A small network was shown many inputs. Here are its activations along a few directions, one row for each input.
In each table, some parts of the input vary, and every possible input appears once, in random order.
A made-up example of a description, with smaller parts first: values(3) and (point or line(9) or (line(4) and ring(5))).
Shared parts are said once, and a part with two or three values counts as separate values.
In the rows, zero is written as 128.

Other details of the inputs vary at random and push rows far along two fixed directions, the same in every table; ignore that.

Table:
x1: [138 126 124 127 120 134 133 132 134 127 126 129 109]
x2: [134 124 129 125 118 129 140 113 128 139 125 119 128]
x3: [121 138 119 127 110 123 121 112 136 130 155 127 138]
x4: [127 125 133 130 111 125 140 132 114 119 128 130 123]
x5: [143 129 134 134 136 120 141 121 134 140 131 127 121]
x6: [141 132 126 124 120 135 129 128 130 127 124 132 108]
x7: [128 120 119 119 115 118 140 125 131 131 126 117 124]
x8: [113 142 133 134 105 127 122 124 122 120 158 129 136]
x9: [115 145 131 126 122 129 128 119 141 122 159 135 134]
x10: [128 132 141 126 129 135 146 120 133 131 129 129 126]
x11: [ 91 119 108 131 167 157  92 173  82 158 103 139 171]
x12: [138 127 121 117 117 123 134 116 124 129 123 130 125]
x13: [131 127 124 127 119 130 134 136 138 130 126 119 107]
x14: [131 140 136 123 129 133 145 123 130 124 128 131 127]
x15: [129 128 132 121 127 127 146 128 134 121 128 137 123]
x16: [130 132 134 127 111 126 136 128 110 120 126 133 122]
x17: [ 92 126  93 134 183 141  78 164 113 166 138 147 171]
x18: [146 136 128 130 136 117 139 124 131 132 130 130 123]
x19: [ 88 128  95 135 166 160  69 166 116 163 130 144 163]
x20: [129  76 201 167 158 116  37  88 151  24  72  73 161]
x21: [135 120 119 120 116 122 138 120 128 129 125 127 126]
x22: [140 137 128 129 122 139 132 127 131 130 126 124 113]
x23: [137 130 134 133 122 141 134 124 134 138 126 122 112]
x24: [120 125 133 129 110 121 141 136 118 122 128 120 121]
x25: [146 132 126 125 134 114 136 125 130 130 129 138 118]
x26: [137 131 124 122 118 127 138 115 124 131 125 122 130]
x27: [131 135 133 118 127 129 141 124 130 121 126 140 122]
x28: [137 126 125 128 133 109 141 133 138 132 131 125 118]
x29: [144 125 124 129 133 112 140 129 135 129 130 135 119]
x30: [122 129 132 121 126 123 147 133 138 123 129 127 122]
Description of these inputs: values(5) and (point or line(5)).
Changing only the values(5) part turns x20 into x10. The same change can be made to x16. Which row results? -> x27
Which other rows agree with x12 in the values(5) part? List them by row number. -> x2, x3, x7, x21, x26
A walk changes only the line(5) part. It starts at x28 and steps to x29. List the rest of the walk in order. -> x25, x18, x5

Table:
x31: [ 83 137  92 137 146 155  87 165 122 178 158 141 157]
x32: [146 160  87 103  86 129 213 136 136 193 167 142  80]
x33: [147 121 157 133 118  97 155  95 148  99 128 105 126]
x34: [103 133  91 111 175 146 120 166 119 166 121 154 156]
x35: [143 156  89  98  74 115 208 137 111 182 170 164  82]
x36: [103 131 111 121 177 148 118 170 106 169 122 165 147]
x37: [ 91 128 111 124 155 146 125 170  85 171 113 135 161]
x38: [153 116 159 141 119 114 131 104 158 102 124 110  96]
x39: [147 113 150 131 112 118 124 102 164  98 120 108  98]
x40: [126 188  94 117  67 138 187 113 117 190 212 158 106]
x41: [144 126 149 134 104 124 122 110 154  92 118  94 100]
x42: [131 127 155 125  98 114 140 101 136  88 121  99 121]
x43: [113 125 105 130 156 164 113 159  88 176 113 151 154]
x44: [108 123  95 119 147 169 109 157  94 172 110 149 153]
x45: [145 144 167 137 121 115 135 110 145  80 129 116 109]
x46: [ 87 113 101 116 143 157 125 167  92 165 110 143 160]
x47: [116 136 155 140  94 110 123  89 150  90 171 108 137]
x48: [103  88 150 137 200 136  33 135 145  77  76 122 173]
x49: [100 115  93 123 148 167 111 176 109 173 110 140 137]
x50: [147 127 142 128  99 103 124 108 137  82 123 107 109]
x51: [103 114  86 118 144 146 110 174  92 161 113 152 148]
x52: [139 118 165 139 101 115 152 102 133  91 124 112 120]
x53: [155 163  89 108  88 104 221 138 113 187 175 156  89]
x54: [151 117 159 147 110 125 133 110 151  95 121 107  98]
x55: [150 159  99 108  82 110 214 139 106 186 173 165  81]
x56: [136 114 157 122 104 108 143  94 146  93 123 112 118]
x57: [ 95 142 100 113 160 157 113 175 103 159 118 149 149]
x58: [154 118 151 142 103 104 136 109 133  85 126 120 108]
x59: [ 95 116  92 110 160 140 128 160 106 175 114 137 168]
x60: [152 135 151 129 102 126 121  91 139  92 119 103 115]
x61: [149 160  79  98  81 109 214 136 118 183 171 154  91]
x62: [ 78 150  99 129 157 153  93 163 117 162 166 160 168]
x63: [150 129 158 144 112 119 129 112 148  97 122  97  98]
x64: [117  98 153 153 190 143  30 129 118  91  70 101 179]
x65: [161 126 162 137 116 115 130  85 143 102 124 119 112]
x66: [106  91 159 153 198 143  42 144 132  73  77 122 174]
x67: [167 130 151 137 123 109 137  83 150 103 126 110 120]
x68: [ 95 115 112 121 162 141 127 164  94 177 115 148 159]
x69: [153 131 151 139 106  98 131 110 131  87 126 109 108]
x70: [156 123 153 127 109 119 123  82 149  97 120 116 113]
x71: [120  86 134 141 196 136  30 117 141  93  69 102 187]
x72: [ 84 136  84 131 144 136  87 163 103 165 163 151 166]
x73: [159 120 149 141 126 108 137 102 165 103 126 101 104]
x74: [155 135 157 135 135 103 143 100 162  86 133 120 115]
x75: [140 129 157 130 112 126 132 107 153  74 125 124 112]
Changing only one part turns x32 into x59. The same change can be made to x49. Which row results? -> x46
Changing only one part turns x37 into x45. The same change can be made to x52. Which row results? -> x66
Describe the family of inputs behind these rows. -> values(5) and (point or (values(2) and line(4)))
Change only the values(2) part in x45. List by row number the other rows that result. -> x57
Change only the values(2) part in x42. List by row number the other rows that result. -> x37
Change only the values(5) part in x74. List by row number the other rows that result. -> x33, x53, x67, x73
